Small tables with named rows and columns. After each table, cells are looked up by row and column.

kanevi.tsv
	sipigek	pamufa	kuli	zimuna	fugu
bul	29	75	70	84	23
nid	40	29	65	74	30
kes	51	25	26	80	96
zovam	76	77	39	33	31
dazugu	28	32	19	69	75
lazed	79	97	24	63	81
basuni	54	86	93	22	62
luv	26	46	70	64	91
mag	90	71	90	61	36
zod	51	82	39	45	94
kotel	24	88	41	69	65

What is the fugu of kes in kanevi? 96
What is the fugu of zovam in kanevi? 31
What is the fugu of basuni in kanevi? 62
What is the pamufa of mag in kanevi? 71
What is the pamufa of kotel in kanevi? 88
What is the fugu of mag in kanevi? 36
What is the sipigek of nid in kanevi? 40
What is the sipigek of dazugu in kanevi? 28
What is the pamufa of zod in kanevi? 82
What is the fugu of lazed in kanevi? 81
What is the sipigek of mag in kanevi? 90
What is the zimuna of bul in kanevi? 84
What is the pamufa of kes in kanevi? 25
What is the fugu of luv in kanevi? 91
What is the fugu of kotel in kanevi? 65
What is the sipigek of bul in kanevi? 29

rak.csv
,kagega,bisig,bam,merupon,bon
guma,0.41,0.60,0.64,0.59,0.60
dud,0.35,0.73,0.39,0.59,0.48
tubil,0.29,0.25,0.37,0.22,0.49
puleze,0.73,0.62,0.57,0.79,0.31
bisi,0.43,0.50,0.49,0.75,0.72

kagega of dud = 0.35
bon of puleze = 0.31
merupon of tubil = 0.22
bisig of puleze = 0.62
bisig of tubil = 0.25
bisig of bisi = 0.50
kagega of bisi = 0.43
kagega of puleze = 0.73
Which row has the largest bon? bisi

pada =
,dud,gifeme,dupu,daludiv,gad,vitos,guzo,tad,vek
lev,37,57,30,64,27,34,28,72,23
vobisug,62,77,96,36,97,88,97,56,98
rozuvum,68,68,79,67,76,74,74,62,76

What is the daludiv of lev in pada?
64
What is the dud of lev in pada?
37
What is the vek of lev in pada?
23
What is the guzo of rozuvum in pada?
74
What is the guzo of lev in pada?
28
What is the tad of rozuvum in pada?
62
What is the gifeme of rozuvum in pada?
68
What is the daludiv of vobisug in pada?
36
What is the dupu of lev in pada?
30
What is the gad of vobisug in pada?
97
What is the dud of vobisug in pada?
62
What is the vek of vobisug in pada?
98
What is the gad of lev in pada?
27
What is the gad of rozuvum in pada?
76
What is the tad of lev in pada?
72

Table mut
,ludabof,kiv,zed,gup
pak,134,74,139,116
savuv,191,160,66,197
bel,54,137,149,164
vuvu,47,111,136,36
mip,24,150,161,135
busufim,184,20,103,108
los,58,146,139,21
lud,155,159,31,73
num,172,36,56,60
potat,159,36,142,56
nog,183,63,80,82
lib,49,114,174,76
vul,165,62,103,64

What is the zed of savuv in mut? 66
What is the ludabof of potat in mut? 159
What is the zed of busufim in mut? 103
What is the ludabof of savuv in mut? 191
What is the kiv of los in mut? 146
What is the kiv of lib in mut? 114
What is the ludabof of num in mut? 172
What is the ludabof of los in mut? 58
What is the gup of lib in mut? 76
What is the zed of mip in mut? 161
What is the zed of lib in mut? 174
What is the ludabof of busufim in mut? 184
What is the gup of potat in mut? 56
What is the gup of vul in mut? 64
What is the zed of vul in mut? 103
What is the gup of num in mut? 60
What is the kiv of potat in mut? 36
What is the gup of los in mut? 21
What is the kiv of vul in mut? 62

rig.tsv
	bito	delu	sesil	kas	betut	dov	vomobog	lomezab	balo	nuguk
tikaz	55798	18825	75468	58882	32071	37072	46861	68457	31683	52159
mosozar	50798	52040	68528	47084	28587	34755	47120	40009	47670	69133
legomak	77447	80164	44868	44427	33600	50177	64385	27993	31607	62218
senedub	41629	49276	41497	48586	41078	78694	60694	62685	39210	47741
dezoz	39130	27631	55451	55342	60449	60799	32418	79636	63042	34090
megisim	44665	35557	56975	56606	29071	62180	67794	63794	25565	53621
tek	43815	71055	65082	49614	43277	28206	39383	31635	75596	66034
nop	52657	21855	74184	59366	39884	44933	28573	82483	51306	38439
tet	87860	45203	53369	46803	55774	24616	52503	37422	29704	53655

tet, dov: 24616
tet, betut: 55774
mosozar, betut: 28587
senedub, bito: 41629
senedub, dov: 78694
tek, sesil: 65082
legomak, sesil: 44868
megisim, lomezab: 63794
tek, balo: 75596
legomak, kas: 44427
nop, balo: 51306
mosozar, delu: 52040
tet, balo: 29704

turur
|  | dider | suro | kolori |
|---|---|---|---|
| kor | 95 | 41 | 245 |
| tonagum | 84 | 62 | 95 |
| gadotud | 114 | 115 | 114 |

tonagum, kolori -> 95
gadotud, dider -> 114
kor, dider -> 95
gadotud, suro -> 115
tonagum, suro -> 62
kor, suro -> 41
gadotud, kolori -> 114
tonagum, dider -> 84
kor, kolori -> 245
Which row has the largest kolori? kor

Table zula
         bimil  fet
zin        162   62
pov         68  186
lume       128  103
rikir      243  254
guvaso     105  186
biziz      123  176
babider     49  208
ton        222   69
mef         92  212

bimil of pov = 68
bimil of biziz = 123
bimil of guvaso = 105
fet of rikir = 254
fet of babider = 208
bimil of babider = 49

rulegal =
         gazo  ziledop  fudub  rokulub  zezot
safirek   148      137    137       35     92
fubanek    16       65    199       62     11
kidu      145      154     37      139    117
gozuti    170      159     30      183    122
rado       98       93    134      175     97
dibig     111      149     52       75     48
fuzufam   162      151    144       83     95
nezo      106       41    108       91    198
viz        53       21     31       50     29
lele       90       90    127      109    142
nade      134      114    149       79     76
letige    101       28     80      138     78
guvedi     62      151     58      121     12

kidu, fudub -> 37
guvedi, rokulub -> 121
fubanek, ziledop -> 65
rado, rokulub -> 175
dibig, rokulub -> 75
fubanek, fudub -> 199
gozuti, rokulub -> 183
fubanek, rokulub -> 62
nezo, zezot -> 198
lele, ziledop -> 90
viz, zezot -> 29
fubanek, gazo -> 16
lele, fudub -> 127
letige, ziledop -> 28
viz, fudub -> 31
gozuti, fudub -> 30
gozuti, ziledop -> 159
nade, rokulub -> 79
nade, fudub -> 149

sasigid:
,givod,vumas,fizovo,tifu,gogiv,tafovup,dutaru,mot,las
vad,79.4,41.2,71.6,51.7,90.3,43.0,46.4,93.7,65.3
peror,70.2,62.5,65.6,50.4,59.7,71.9,24.9,60.8,50.3
per,63.3,60.7,79.2,54.5,67.4,67.7,29.1,75.4,54.2
razozu,61.5,89.3,74.2,73.6,66.9,59.8,70.5,71.7,69.1

vad, mot: 93.7
vad, las: 65.3
vad, vumas: 41.2
vad, givod: 79.4
peror, vumas: 62.5
vad, gogiv: 90.3
vad, dutaru: 46.4
per, vumas: 60.7
per, tafovup: 67.7
razozu, fizovo: 74.2
per, gogiv: 67.4
vad, tafovup: 43.0
peror, mot: 60.8
peror, tifu: 50.4
razozu, gogiv: 66.9
per, dutaru: 29.1
razozu, vumas: 89.3
peror, las: 50.3
razozu, mot: 71.7
razozu, las: 69.1

repatuk =
	zage	geki	sukuram	devef	taroro	sut
nuza	-1710	-2914	727	-2894	3413	5695
lok	145	-2157	-4031	-728	-4976	-3714
bagumo	-2240	-3425	-4561	-2307	-3261	-1496
nibin	1684	2646	-4266	-2194	-1871	-500
merab	-1284	-3540	-5419	-525	-5481	-2872
dapimo	-2712	-2549	-3206	-3986	-2972	0
bef	-1048	-2041	-1589	-4181	-2590	-5184
tadu	-2765	-2433	-6804	-1902	-3682	-910
tofavi	-5759	-4875	-8993	-3005	-3878	-4633
zizuteg	-2922	-5576	-3635	-2890	-5495	-2216
geb	-1335	-4122	-5190	-2074	-5769	-3487
kulan	-5291	-3528	-5999	-3596	-1095	-2231
ripu	-4666	-5418	-5168	-1173	-3323	-4976
birutet	-3566	-5590	-2023	-1778	-6520	-5778

taroro of kulan is -1095
geki of merab is -3540
sut of ripu is -4976
taroro of nuza is 3413
devef of nuza is -2894
devef of zizuteg is -2890
taroro of geb is -5769
sut of tofavi is -4633
zage of tadu is -2765
sukuram of geb is -5190
sukuram of bef is -1589

Table bonetil
,ziv,tul,sosotu,zotos,bibibub,tedig,lem,dag,lasevo
kov,98,105,154,135,108,95,93,76,90
tulup,153,143,150,145,132,153,155,118,156
zuzader,162,136,131,154,137,145,128,165,176
fet,156,129,122,150,139,119,128,185,169
zerumo,124,66,140,109,118,113,86,139,126
nad,57,50,152,52,110,54,134,80,76
taf,138,102,126,122,139,138,143,145,154
vepa,122,112,172,101,147,138,140,139,123
gitud,140,130,183,133,195,160,188,183,143
bufuzu,145,145,145,143,146,154,156,130,155

taf, bibibub -> 139
taf, sosotu -> 126
zuzader, zotos -> 154
nad, tul -> 50
kov, lem -> 93
gitud, ziv -> 140
vepa, bibibub -> 147
nad, dag -> 80

Table reluf
|  | pubov | fimeran | gukebe | bek | viku | zutize | nozag | napab | fatub |
|---|---|---|---|---|---|---|---|---|---|
| dul | 171 | 143 | 143 | 142 | 68 | 148 | 123 | 158 | 154 |
| remagi | 119 | 121 | 149 | 65 | 108 | 166 | 158 | 132 | 206 |
| fidi | 107 | 137 | 154 | 59 | 98 | 162 | 159 | 127 | 183 |
| buritof | 175 | 140 | 145 | 151 | 75 | 149 | 143 | 173 | 162 |
| tenafos | 172 | 137 | 145 | 159 | 88 | 149 | 165 | 187 | 160 |
| ponevit | 167 | 121 | 130 | 145 | 164 | 143 | 104 | 126 | 194 |
| nas | 99 | 149 | 157 | 60 | 94 | 158 | 163 | 126 | 155 |
| zogap | 132 | 103 | 144 | 77 | 125 | 169 | 163 | 139 | 221 |

What is the viku of buritof in reluf? 75
What is the gukebe of tenafos in reluf? 145
What is the viku of nas in reluf? 94
What is the fatub of remagi in reluf? 206
What is the fimeran of fidi in reluf? 137
What is the zutize of buritof in reluf? 149
What is the napab of zogap in reluf? 139
What is the pubov of ponevit in reluf? 167
What is the pubov of buritof in reluf? 175
What is the pubov of fidi in reluf? 107
What is the fimeran of buritof in reluf? 140
What is the gukebe of ponevit in reluf? 130
What is the gukebe of zogap in reluf? 144
What is the zutize of dul in reluf? 148
What is the fatub of buritof in reluf? 162

